Small tables with named rows and columns. After each table, cells are looked up by row and column.

Fide =
,Bul,Teb,Sipom,Teravir,Zisa,Nalobu
Karat,74,137,165,229,26,241
Sase,81,138,165,228,34,236
Manur,107,144,169,220,69,219
Biruge,67,136,165,230,17,247

Sase, Teravir => 228
Biruge, Bul => 67
Manur, Nalobu => 219
Biruge, Teravir => 230
Manur, Teb => 144
Biruge, Teb => 136
Sase, Nalobu => 236
Karat, Nalobu => 241
Karat, Zisa => 26
Karat, Bul => 74
Biruge, Zisa => 17
Sase, Zisa => 34
Karat, Sipom => 165
Sase, Teb => 138

Tesosi:
columns: Gulesi, Tep
Gub: [19904, 19590]
Mobofa: [45553, 38455]
Vama: [86007, 88892]
Kuzir: [60054, 51957]
Vusesor: [19448, 21580]
Ripotub: [25324, 24830]
Gadi: [32509, 41253]
Zar: [84663, 75731]
Ditafan: [91856, 87147]
Vifo: [85310, 87906]
Zuba: [91623, 86800]
Dodizon: [19647, 19456]
Belofa: [19282, 19061]
Nif: [20088, 19523]

Tep of Gadi = 41253
Gulesi of Belofa = 19282
Tep of Mobofa = 38455
Gulesi of Vusesor = 19448
Tep of Kuzir = 51957
Tep of Gub = 19590
Gulesi of Kuzir = 60054
Gulesi of Mobofa = 45553

Moveki.csv
,Bave,Poz,Duf,Bitum,Dele,Rano
Pepose,298,650,574,643,419,242
Pabe,324,581,529,604,383,157
Gog,350,645,756,685,611,680
Vum,318,542,804,589,619,735
Kop,309,608,546,618,394,186

Vum, Duf: 804
Kop, Bitum: 618
Gog, Poz: 645
Kop, Dele: 394
Kop, Rano: 186
Pabe, Rano: 157
Gog, Bitum: 685
Pepose, Bitum: 643
Pepose, Bave: 298
Pepose, Dele: 419
Gog, Duf: 756
Vum, Poz: 542
Pepose, Rano: 242
Gog, Bave: 350
Row with the largest Rano: Vum

Guzuk.tsv
	Neson	Suz	Sevosir
Soden	30	28	214
Vivof	182	168	8
Mozoti	154	177	18
Fofavo	192	176	4
Limetob	31	29	243
Vig	35	49	221

What is the Neson of Vivof in Guzuk?
182
What is the Sevosir of Soden in Guzuk?
214
What is the Suz of Soden in Guzuk?
28
What is the Sevosir of Fofavo in Guzuk?
4
What is the Neson of Limetob in Guzuk?
31
What is the Sevosir of Limetob in Guzuk?
243
What is the Suz of Limetob in Guzuk?
29
What is the Sevosir of Vig in Guzuk?
221
What is the Suz of Vivof in Guzuk?
168
What is the Sevosir of Mozoti in Guzuk?
18
What is the Suz of Mozoti in Guzuk?
177
What is the Neson of Soden in Guzuk?
30
What is the Neson of Vig in Guzuk?
35

Zodo:
	Sarokal	Guv	Leke	Gisolum	Gebaved	Goduvu
Meb	-24.745	-38.147	-25.509	-34.579	-33.722	-47.500
Som	26.386	-69.090	63.751	-71.290	11.141	4.688
Limupus	-17.150	-28.568	-8.982	-38.392	-13.020	-27.165
Kipa	-29.621	44.258	-42.089	-28.935	-39.716	-66.104
Balo	12.926	-85.231	28.141	-67.570	-30.858	2.950
Lireto	-40.225	-31.074	-70.741	-67.289	-58.722	-44.884
Gazira	-44.485	-22.603	-30.234	-30.903	2.014	-21.078
Vel	-33.722	-38.638	-57.521	-55.412	-57.229	-37.094
Fak	-31.507	-44.917	-22.223	-22.122	-25.569	-41.955
Mas	-55.672	-49.942	-14.926	-32.690	-33.384	-28.103
Gepu	-59.665	-46.774	-25.804	15.903	12.110	10.542
Tof	-28.278	-47.272	-22.333	-18.791	-10.130	-40.979
Paro	-35.526	-37.143	-61.654	-44.491	-57.318	-42.593

Fak, Goduvu: -41.955
Balo, Sarokal: 12.926
Gazira, Guv: -22.603
Limupus, Gebaved: -13.020
Meb, Gisolum: -34.579
Gepu, Gisolum: 15.903
Paro, Guv: -37.143
Som, Goduvu: 4.688
Kipa, Goduvu: -66.104
Lireto, Goduvu: -44.884
Kipa, Leke: -42.089
Balo, Goduvu: 2.950
Fak, Guv: -44.917
Balo, Gebaved: -30.858
Fak, Leke: -22.223
Paro, Goduvu: -42.593
Som, Gebaved: 11.141
Tof, Gisolum: -18.791
Meb, Sarokal: -24.745
Lireto, Sarokal: -40.225
Row with the largest Gebaved: Gepu

